A small network was shown many inputs. Here are its activations along a few directions, one row for each input.
Each table varies a few parts of the input and shows all the possible inputs, shuffled.
A made-up example of a description, with smaller parts first: one of 6 places along a line, together with either a single point or one of 9 places around a ring or (one of 3 separate values, together with one of 8 places around a ring).
Shared parts are said once, and a part with two or three values counts as separate values.
In the rows, zero is written as 128.

Other details of the inputs vary at random and push rows far along two fixed directions, the same in every table; ignore that.

Rows:
r1: 124	95	92	116	217	119	169	73	139	153	176	134	106	167
r2: 137	92	37	114	213	129	162	97	132	148	184	105	102	127
r3: 140	110	79	159	101	155	109	97	101	48	88	167	73	84
r4: 139	173	196	128	75	97	107	142	149	135	126	122	168	117
r5: 117	154	193	117	61	108	155	157	155	155	65	119	178	117
r6: 84	130	137	126	162	139	224	146	198	191	100	117	168	225
r7: 102	149	192	120	77	122	108	182	165	140	144	99	173	122
r8: 76	132	201	110	51	134	145	200	170	155	76	96	186	115
r9: 176	118	120	141	141	136	83	117	80	52	138	145	82	78
r10: 131	102	101	115	94	145	106	140	63	110	85	170	100	86
r11: 117	141	104	133	179	135	184	144	126	187	176	115	169	213
r12: 115	99	73	135	223	109	178	89	133	135	168	101	152	179
r13: 95	158	190	130	77	120	86	177	118	155	131	114	180	161
r14: 107	130	157	122	174	123	197	141	190	187	166	117	182	230
r15: 132	105	133	104	144	122	67	99	122	114	121	136	100	109
r16: 120	116	128	131	130	127	59	97	63	115	147	143	97	77
r17: 111	140	203	147	98	117	104	155	137	102	131	118	178	129
r18: 116	107	72	124	226	117	179	89	133	134	161	101	155	181
r19: 94	144	140	140	169	135	195	152	145	204	178	115	205	219
r20: 99	160	190	115	89	82	95	116	160	155	115	101	190	120
r21: 148	103	89	139	97	162	98	94	120	80	86	186	46	93
r22: 177	118	108	124	125	152	84	137	100	88	156	141	67	47
r23: 122	123	57	125	185	160	227	138	160	161	129	112	114	155
r24: 132	126	121	146	124	145	126	132	110	78	74	135	101	100
r25: 163	121	146	119	131	135	87	130	121	104	133	150	90	119
r26: 149	137	129	133	123	144	82	142	75	118	143	144	110	112
r27: 133	134	179	115	100	118	86	153	144	124	124	130	127	151
r28: 117	132	55	159	173	182	211	113	125	172	125	135	125	190
r29: 119	103	162	120	124	111	58	103	123	115	127	137	104	99
r30: 120	107	116	119	132	119	83	116	119	118	153	110	102	69
r31: 90	144	175	167	68	149	129	142	155	101	70	119	159	133
r32: 105	109	70	133	215	125	168	93	105	183	183	117	144	179
r33: 138	93	109	121	105	129	122	131	88	63	78	156	102	82
r34: 120	144	192	140	88	111	84	157	126	88	121	115	158	124
r35: 84	115	157	102	54	125	136	178	153	132	88	126	159	100
r36: 130	99	52	116	213	130	176	87	127	145	196	113	96	120
r37: 168	131	116	125	132	100	81	64	89	97	143	146	74	45
r38: 207	150	107	122	115	113	83	110	90	89	132	147	68	71
r39: 100	152	128	130	149	123	169	162	133	188	163	105	182	224
r40: 111	112	117	128	164	136	224	148	143	140	98	109	170	181
r41: 67	153	188	147	37	156	134	173	194	148	84	101	172	125
r42: 154	124	60	113	186	138	182	142	142	148	184	105	111	161
r43: 165	86	63	106	199	159	210	118	124	144	105	148	80	159
r44: 159	81	98	100	112	141	108	120	95	86	78	182	57	82
r45: 148	105	88	104	139	133	60	110	99	93	138	120	74	46
r46: 146	137	149	136	107	115	81	147	103	70	123	120	114	119
r47: 84	135	185	124	71	141	133	182	116	164	71	123	181	139
r48: 62	131	93	139	120	147	233	140	211	183	135	112	183	200
r49: 170	116	65	138	218	137	182	109	109	103	172	127	112	163
r50: 112	127	91	154	83	164	107	115	97	114	97	169	101	112
r51: 149	134	129	128	129	92	90	81	112	121	137	129	110	75
r52: 164	131	111	115	104	133	78	157	109	94	145	120	75	81
r53: 169	127	113	135	130	152	66	126	54	99	146	158	77	81
r54: 102	151	199	136	88	103	102	167	144	108	122	101	184	158
r55: 143	99	111	140	152	114	63	86	77	62	135	130	84	66
r56: 170	112	36	108	173	120	226	94	121	143	118	157	103	135
r57: 186	114	122	119	134	139	69	121	99	84	132	159	53	95
r58: 132	98	67	137	229	118	174	68	107	111	179	121	112	145
r59: 117	141	185	123	75	130	87	171	147	121	142	112	146	91
r60: 119	141	198	117	82	112	82	165	154	129	119	124	140	159
r61: 197	144	58	126	196	118	190	94	124	142	173	134	100	148
r62: 78	115	202	117	101	97	75	129	166	150	120	114	171	146
r63: 91	166	166	148	36	114	142	122	181	142	80	141	171	133
r64: 175	124	101	124	133	100	68	74	93	100	131	138	79	50
r65: 174	144	40	151	171	157	217	77	143	142	117	143	86	142
r66: 65	140	182	120	97	113	72	140	121	164	122	106	194	141
r67: 82	152	172	142	74	146	110	168	118	149	71	130	155	131
r68: 105	173	186	135	64	111	145	147	169	151	66	121	168	123
r69: 108	128	159	126	175	126	199	142	190	189	167	120	185	225
r70: 163	112	103	144	110	179	100	103	119	86	77	167	40	89
r71: 151	164	181	135	91	104	113	131	141	133	135	132	153	103
r72: 112	146	179	121	76	123	98	178	156	132	142	102	155	114
r73: 129	180	196	125	63	85	109	157	158	145	123	109	172	144
r74: 116	113	116	130	134	123	61	110	78	130	139	130	119	101
r75: 173	148	86	129	193	116	208	99	145	162	177	127	136	166
Description of these inputs: one of 5 separate values, together with either one of 4 places along a line or one of 5 places along a line or one of 6 places along a line.
- Changing only the choice among 5 separate values turns r13 into r27. The same change can be made to r47. Which row results? => r43
- A walk changes only the place on the line of 5. It starts at r50 and steps to r28. List the rest of the walk in order. => r67, r47, r10
- A walk changes only the place on the line of 5. It starts at r63 and steps to r65. List the rest of the walk in order. => r68, r5, r56
- Change only the choice among 5 separate values in r55. List by row number the other rows that result. => r29, r30, r32, r51

Rows:
r76: 142	145	149	133	106	116	45	127	78	112	155	126	117	78
r77: 90	111	116	118	143	146	171	145	151	168	125	112	149	145
r78: 125	113	87	128	187	111	199	84	143	147	140	133	143	176
r79: 141	144	173	129	88	144	112	170	124	123	101	137	126	125
r80: 83	126	204	108	78	104	40	162	124	133	145	97	162	85
r81: 119	131	137	128	152	97	159	83	168	154	129	123	152	160
r82: 115	106	63	112	179	138	209	130	146	160	138	109	136	150
r83: 71	158	152	143	126	133	208	151	174	206	129	104	216	209
r84: 167	103	26	138	216	152	201	97	110	101	145	133	83	148
r85: 165	135	61	134	160	132	171	98	113	131	149	140	102	121
r86: 164	86	39	130	187	156	116	74	66	94	121	175	41	114
r87: 92	135	168	108	97	103	131	137	190	163	129	99	165	119
r88: 129	117	161	126	126	101	37	106	80	97	137	135	120	93
r89: 53	130	156	141	137	136	189	158	186	176	135	104	206	236
r90: 134	139	167	136	98	113	92	116	156	98	120	122	121	101
r91: 104	139	107	139	128	147	160	136	131	168	134	131	150	174
r92: 89	128	191	111	47	110	83	158	154	124	102	113	155	74
r93: 56	130	167	138	145	117	198	129	175	192	111	111	216	223
r94: 176	126	13	136	200	150	206	94	96	133	147	139	88	136
r95: 118	172	199	136	42	101	74	131	153	131	107	122	152	83
r96: 166	120	83	124	159	161	153	144	109	129	139	151	88	162
r97: 90	134	200	133	56	105	79	135	125	105	65	131	162	103
r98: 88	137	209	145	58	137	74	159	137	100	83	124	152	109
r99: 160	81	59	115	128	171	64	118	66	82	116	161	24	43
r100: 194	141	96	117	165	125	161	115	143	130	153	137	88	135
r101: 151	119	146	133	128	124	32	122	79	67	152	128	96	77
r102: 152	146	178	118	115	113	71	163	106	120	158	121	135	124
r103: 174	110	86	136	143	138	109	100	101	63	129	148	65	78
r104: 150	143	114	121	160	122	209	146	164	160	152	123	152	188
r105: 183	136	135	124	87	139	87	154	90	74	94	149	78	72
- Changing only one part turns r78 into r103. The same change can be made to r86. Which row results? => r89
- Describe the family of inputs behind these rows. => one of 5 separate values, together with either a single point or one of 5 places along a line
- Change only the choice among 5 separate values in r98. List by row number the other rows that result. => r77, r79, r83, r93
- Change only the choice among 5 separate values in r101. List by row number the other rows that result. => r76, r80, r88, r102

Rows:
r106: 130	116	109	115	159	124	120	112	130	136	143	122	116	127
r107: 130	114	100	131	144	132	124	116	119	113	139	119	105	109
r108: 120	151	163	118	122	114	129	148	157	162	145	109	164	157
r109: 137	105	110	123	152	143	134	115	121	118	116	136	88	105
r110: 99	138	151	130	117	116	133	125	136	166	129	121	173	146
r111: 109	139	163	139	93	131	122	133	150	124	106	132	149	137
r112: 141	126	122	135	123	130	125	121	122	108	109	143	113	125
r113: 148	112	117	130	153	132	121	125	112	99	145	133	112	129
r114: 123	124	116	138	127	139	110	131	101	120	134	126	116	119
r115: 160	128	137	140	100	126	62	107	85	71	105	144	91	54
r116: 89	126	137	127	120	125	166	137	171	156	116	115	165	160
r117: 151	114	101	133	181	142	163	108	121	125	129	140	97	146
r118: 149	137	91	128	168	126	174	125	127	133	160	121	124	141
r119: 97	132	149	126	106	128	145	149	135	150	107	123	163	160
r120: 91	132	154	119	122	101	134	125	156	152	138	113	166	141
r121: 110	137	160	129	112	115	148	138	149	136	107	122	164	166
r122: 129	112	95	117	150	129	165	118	134	133	121	126	120	141
r123: 143	113	107	125	127	127	89	111	96	82	125	135	85	64
r124: 153	133	84	128	155	141	182	127	140	141	138	134	114	150
r125: 135	112	137	127	108	142	71	145	88	92	125	138	105	89
r126: 127	120	93	128	147	140	160	128	116	140	121	137	124	151
r127: 161	119	83	121	183	138	175	135	127	132	169	122	115	153
r128: 143	115	80	132	142	152	133	118	101	118	119	150	90	116
r129: 124	121	84	131	173	134	163	118	109	136	152	126	129	147
r130: 138	127	122	137	122	138	125	116	126	109	112	143	111	123
r131: 119	147	149	121	112	118	173	155	161	157	121	114	167	170
r132: 91	134	145	134	105	139	145	145	145	153	112	127	161	155
r133: 145	114	154	120	87	133	32	136	80	89	119	151	88	65
r134: 146	128	115	129	151	114	118	99	112	112	144	140	109	122
r135: 164	130	80	126	154	140	171	126	128	131	134	138	101	137
r136: 166	130	81	124	155	136	171	127	124	130	133	137	102	138
r137: 105	137	178	132	70	121	56	141	112	125	117	129	133	101
r138: 105	138	155	138	111	123	148	136	158	139	111	126	163	164
r139: 101	139	159	143	121	116	135	136	147	135	135	108	166	162
r140: 97	117	160	113	125	111	128	140	160	151	144	113	165	152
r141: 125	120	92	131	147	144	161	127	120	142	122	138	123	150
r142: 97	128	161	127	80	129	111	139	152	126	98	125	143	111
r143: 171	133	90	132	149	133	142	113	108	116	140	131	102	97
r144: 166	132	95	129	125	151	132	122	120	110	126	147	84	99
r145: 92	129	153	124	120	109	129	128	158	157	140	108	159	149
r146: 152	137	111	125	152	134	136	139	124	127	147	117	120	131
r147: 93	135	150	131	127	133	126	151	133	150	131	108	170	158
r148: 120	140	186	134	63	116	79	143	126	99	83	137	137	106
r149: 152	128	113	133	148	117	122	91	113	121	134	139	114	115
r150: 149	118	98	122	153	140	93	113	90	122	140	141	91	110
r151: 101	136	174	135	54	142	75	148	122	115	90	140	134	93
r152: 140	113	76	122	182	120	167	86	132	150	150	126	119	132
r153: 160	133	81	126	176	128	165	112	130	150	170	125	106	152
r154: 88	127	137	128	119	132	168	132	175	157	120	115	164	157
r155: 135	111	86	121	153	132	161	116	130	128	121	131	110	132
r156: 156	110	99	123	181	126	140	107	120	123	162	139	108	152
r157: 111	150	147	134	123	120	161	153	158	156	149	100	169	165
r158: 164	133	165	126	78	141	59	144	98	84	93	149	71	50
r159: 135	115	120	124	104	133	101	124	118	101	99	140	97	85
r160: 128	100	91	119	177	133	162	126	134	129	156	118	125	145
r161: 106	139	176	137	67	125	71	141	106	114	99	127	149	82
r162: 158	123	104	135	150	125	103	97	104	107	144	141	86	115
r163: 89	138	147	126	132	111	147	132	141	169	145	117	175	167
r164: 107	142	175	137	98	109	102	135	130	109	121	121	156	122
r165: 99	128	166	124	103	122	94	146	140	122	118	107	152	114
r166: 101	131	163	130	92	114	107	130	139	125	109	112	158	98
r167: 111	140	177	135	106	120	91	143	133	114	119	116	155	132
r168: 167	121	95	114	171	129	149	125	125	136	168	132	104	141
r169: 113	148	145	130	112	131	173	150	170	160	127	119	165	165
r170: 114	140	173	128	117	112	97	130	141	134	129	121	155	145
r171: 134	116	135	130	118	151	97	132	95	112	103	147	91	94
r172: 117	153	160	122	116	104	141	140	154	156	147	115	165	148
r173: 172	139	125	125	112	121	92	111	105	112	128	141	95	72
- Changing only one part turns r151 into r111. The same change can be made to r147. Which row results? => r167
- Changing only one part turns r155 into r136. The same change can be made to r120. Which row results? => r172
- Describe the family of inputs behind these rows. => one of 4 separate values, together with either a single point or one of 6 places along a line or (one of 2 separate values, together with one of 5 places along a line)
- Change only the choice among 4 separate values in r143. List by row number the other rows that result. => r115, r161, r166
- Change only the place on the line of 6 in r132. List by row number the other rows that result. => r119, r126, r128, r141, r151
- Change only the place on the line of 5 in r172. List by row number the other rows that result. => r108, r153, r168, r173
